A small network was shown many inputs. Here are its activations along a few directions, one row for each input.
In each table, some parts of the input vary, and every possible input appears once, in random order.
Descriptions start from the smaller parts, as in this example, which fits no table here: one of 5 places around a ring, together with either a single point or one of 11 places along a line or (one of 2 separate values, together with one of 6 places along a line).
Shared parts are said once, and a part with two or three values counts as separate values.
In the rows, 128 means zero.

Other details of the inputs vary at random and push rows far along two fixed directions, the same in every table; ignore that.

A family of inputs:
x1: [ 81 130 115 132  93 107 121 102 131 134 218]
x2: [177 146 108 156 140 122 130 135 126 127 106]
x3: [ 97  84 103 135 143 108 133 176 183 201  65]
x4: [161 107 151 125 195 167 132 164 100  94  73]
x5: [134 123 149 102 122 127 111 126 149 121 138]
x6: [109  98 128  95  70 107 124 122 141 128 211]
x7: [163 125 141  93  96 105 139  93 144  98 183]
x8: [111 101 116 103 104 108 138  86 161 144 150]
x9: [159 168 133 155 179 152 127 129 104 109  85]
x10: [194 118 164 108 152 171 132 145  74 100  87]
x11: [ 95 109 150  98  98 112 109 121 148 149 153]
x12: [ 85 121  84 173 152 111 140 156 166 190  83]
x13: [118 114 143 110 128 138 115 159 149 146 119]
x14: [120 121 145  92 110 139 139  99 122  95 200]
x15: [123 154 133 141 142 124 119 139 124 124 151]
x16: [131 144 126 161 145 144 113 115 116 131 101]
x17: [147 129 109 160 152 132 139 122 125 151  81]
x18: [118 118 127 157 154 149 119 141 102 154  91]
x19: [ 91  84 117 106 116 137 127 125 126 158 135]
x20: [185 120 158 100 145 157 137 123  85  55 155]
x21: [134 105 137 114 130 119 125 125 149 149  90]
x22: [107 121 107 148 124  90 104 120 137 165 107]
x23: [ 96 119  77 176 147 113 151 154 167 191  88]
x24: [107 110 128 115 146 139 120 152 154 130 128]
x25: [160 140 116 129 139 135 131 139  84  97 148]
x26: [163 137 168 117 162 187 123 128 104 106  83]
x27: [145 176 123 121  92 126 144 139 106  65 103]
x28: [ 96 100 129 108  93 117 119 142 151 148 169]
x29: [154 130 146 101 156 139 121 120 135  81 126]
x30: [178 137 146 112 187 162 141 117 117  94  72]
x31: [106 123 107 153 138 124 115 155 121 140 144]
x32: [ 80 142  97 128  80  95 144 132 146  98 139]
x33: [136 130 148  92 101 122 139  70 140 105 176]
x34: [ 85 107 134 102 107 116 116  94 159 143 151]
x35: [ 93 138 136 130  74  97 101 101 132 147 203]
x36: [155 166 147 123 115 113 106 102 113  92 175]
x37: [124 162 131 118  64 111 142 109 112  79 127]
x38: [108 156 131 139 139 133 128 126 122 137 147]
x39: [137 137 150 105 152 162 131 116 122  98 131]
x40: [135 161 150 123 105 111 112 117 114 109 189]
x41: [144 154 138 123 102 115  99  96 110 113 159]
x42: [191 137 180 114 166 163 116 127 105  97  64]
x43: [196 161 138 146 146 123 142 103 105  71 150]
x44: [ 89  98  98 160 125 119 125 182 123 203  87]
x45: [101  82  88 143 159 110 150 168 186 181  79]
x46: [ 75 141 107 129  65 110 145 108 136 111 127]
x47: [ 71 143  99 128  81 104 152 120 144 109 131]
x48: [135 143 156  90 129 138 135  89 133  86 168]
x49: [166 146 134 162 181 145 133 127 101 129  53]
x50: [ 78  77  96 131 143 142 148 173 145 184  96]
x51: [ 84 120  89 172 154 110 122 173 165 184  87]
x52: [127 135 144 140 116 128 116 137 100 143 144]
x53: [160 117 164 105 128 155 120 129 102 108 122]
x54: [ 91 121 109 127  70 112 118  91 117 140 219]
x55: [159 109 136 129 150 132 146 135 135 143  66]
x56: [120 127 120 148 124 125 109 163 115 152 132]
x57: [167 148 125 128  97 107 126  90 116 113 159]
x58: [ 87  84  94 140 161 108 139 170 187 182  74]
x59: [ 88 124 101 125  85 106 129 101 123 133 222]
x60: [132 161 154 129 110 137 118  88 102 106 181]
x61: [202 176 146 148 162 143 133 144 104 108  85]
x62: [171 122 164 119 162 191 128 131  89 101  86]
x63: [ 98 106 104 116 108 107 147 106 174 148 155]
x64: [192 174 135 154 175 142 138 138 110  96  97]
x65: [ 97 103  92 156 130 119 126 194 130 197  95]
Each input here is: one of 5 places around a ring, together with either a single point or (one of 2 separate values, together with one of 6 places along a line).
The inputs of x3 and x58 match in every part but the place on the ring of 5. If x40 is changed in the same way as x3 into x58, which row does it become?
> x15
Which other rows does x38 become when the choice among 2 separate values takes its other values? List them by row number.
> x39
Start at x14 and move only the place on the ring of 5, one step at a time. The first step leads to x4. Which rows follow, in order?
> x28, x53, x62
Which other rows does x23 become when the place on the line of 6 takes its other values? List them by row number.
> x1, x9, x12, x38, x59
Which other rows does x31 become when the place on the line of 6 takes its other values? List them by row number.
> x15, x25, x43, x51, x64

A family of inputs:
x66: [129 106 135  82  86 108 134  87 162 111 227]
x67: [ 70 103  89 130  97  81 119 127 157 168 222]
x68: [115 105  91 154 167 131 156 195 146 154  35]
x69: [ 62  86 119  97  89 104 122 109 204 159 201]
x70: [214 192 169 132 128 152 129  78  70  61 123]
x71: [188 156 160 140 211 178 120 150  71  83  89]
x72: [111 108 115 168 164 157 114 188 108 195  55]
x73: [194 174 166 102 141 161 144 105  88  19 129]
x74: [113 164 121 120  94  90 123  69 150 103 203]
x75: [204 147 154 145 178 164 109 155  60 102  91]
x76: [110 135 101 173 175 144 129 150 138 174  28]
x77: [ 65 103 100 125  55  72 134 136 162 152 175]
x78: [ 39 106  99 129 100 101 105 115 145 177 201]
x79: [ 93  77 125 133 145 141 132 182 162 222  40]
x80: [128 104 145  79  68 100 119  85 151 124 225]
x81: [ 93 141 126  98  76 112 135  93 130  89 182]
x82: [103 110  72 180 165 104 138 174 167 197  45]
x83: [227 183 161 134 132 138 120  84  73  49 133]
x84: [190 172 174 106 108 158 141 107  68  42 124]
x85: [110  90 138 133 182 164 139 168 148 179  32]
What is each input in this table made of?
> one of 4 separate values, together with one of 5 places around a ring
Which other rows does x81 become when the choice among 4 separate values takes its other values? List them by row number.
> x76, x78, x85
Start at x73 and move only the place on the ring of 5, one step at a time. The first step leads to x68. Which rows follow, in order?
> x77, x84, x81
Start at x66 and move only the place on the ring of 5, one step at a time. The first step leads to x80. Which rows follow, in order?
> x79, x85, x69

A family of inputs:
x86: [105 141 115 119  96 114 136 100 147 110 149]
x87: [ 98  97 120 128 120 128 127 154 138 159 108]
x88: [140 135 119 144 142 130 130 147 114 126 110]
x89: [122 122 112 160 150 135 130 171 121 167  63]
x90: [ 95 117 108 147 133 127 127 140 149 174 100]
x91: [100 126  98 138  98  96 141 132 155 141 120]
x92: [ 94 105 112 117  99 109 147 131 165 145 123]
x93: [114 131 120 126 116 120 127 106 139 123 164]
x94: [118 116 111 151 170 136 133 151 133 159  69]
x95: [123 137 133 126 121 133 122 115 111 115 139]
x96: [ 93 113 119 139 131 125 120 158 149 173 101]
x97: [155 137 135 139 168 148 140 158 129 112  38]
x98: [142 118 133 123 152 150 137 153 121 127 102]
x99: [167 144 154 115 139 137 119 106 107 102 130]
x100: [ 74 113 103 136 116 111 123 132 144 150 148]
x101: [128 134 124 133 106 112 124 113 129 133 153]
x102: [132 114 131 119 144 144 132 148 118 123 110]
x103: [145 132 124 140 139 123 126 129 115 138 103]
x104: [172 162 156 123 140 157 130 105  93  87 129]
x105: [136 128 134 131 157 139 121 151 118 119 102]
x106: [112 133 116 123  90 100 120 109 124 110 191]
x107: [129 118 139 105 102 117 127 100 132 126 167]
x108: [138 131 134 132 158 141 125 152 123 125 102]
x109: [108 120 104 154 136 115 133 158 142 165 105]
x110: [ 94 101 113 121 114 117 134 140 160 161 148]
x111: [138 133 137 110 123 114 119 100 131 108 171]
x112: [135 128 137 128 135 134 119 127 134 135 118]
x113: [126 135 118 126  98 103 125 103 135 116 185]
x114: [173 150 165 115 141 152 118 119  90  80 123]
x115: [148 146 134 134 118 128 128 121 111 118 138]
x116: [ 80 117 107 145 128 125 127 148 142 176 105]
x117: [135 142 132 124  99 116 120 112 105 106 166]
x118: [104 135 124 120  97 112 127  96 139 114 198]
x119: [157 134 124 144 157 130 132 137 113 126  97]
x120: [120 112 126 110 121 116 132 115 143 136 158]
x121: [158 120 146 135 164 163 136 157 115 134  62]
x122: [106 112 113 135 136 119 122 143 158 158 123]
x123: [178 138 165 110 137 160 134 123  92  85 121]
x124: [187 138 164 112 138 159 132 112  99  86 123]
x125: [129 140 128 126 130 133 129 117 117 107 146]
x126: [177 158 154 119 146 150 127  95  91  87 124]
x127: [124 118 130 104 101 119 130 103 145 119 186]
x128: [ 92 114 122 132 111 112 120 136 158 166 140]
x129: [132 136 140 115 117 121 123 111 135 108 176]
What is each input in this table made of?
> one of 4 places along a line, together with either a single point or (one of 2 separate values, together with one of 5 places along a line)
The inputs of x114 and x95 match in every part but the place on the line of 4. If x96 is changed in the same way as x114 into x95, which row does it become?
> x116
The inputs of x87 and x117 match in every part but the place on the line of 4. If x107 is changed in the same way as x87 into x117, which row does it become?
> x103
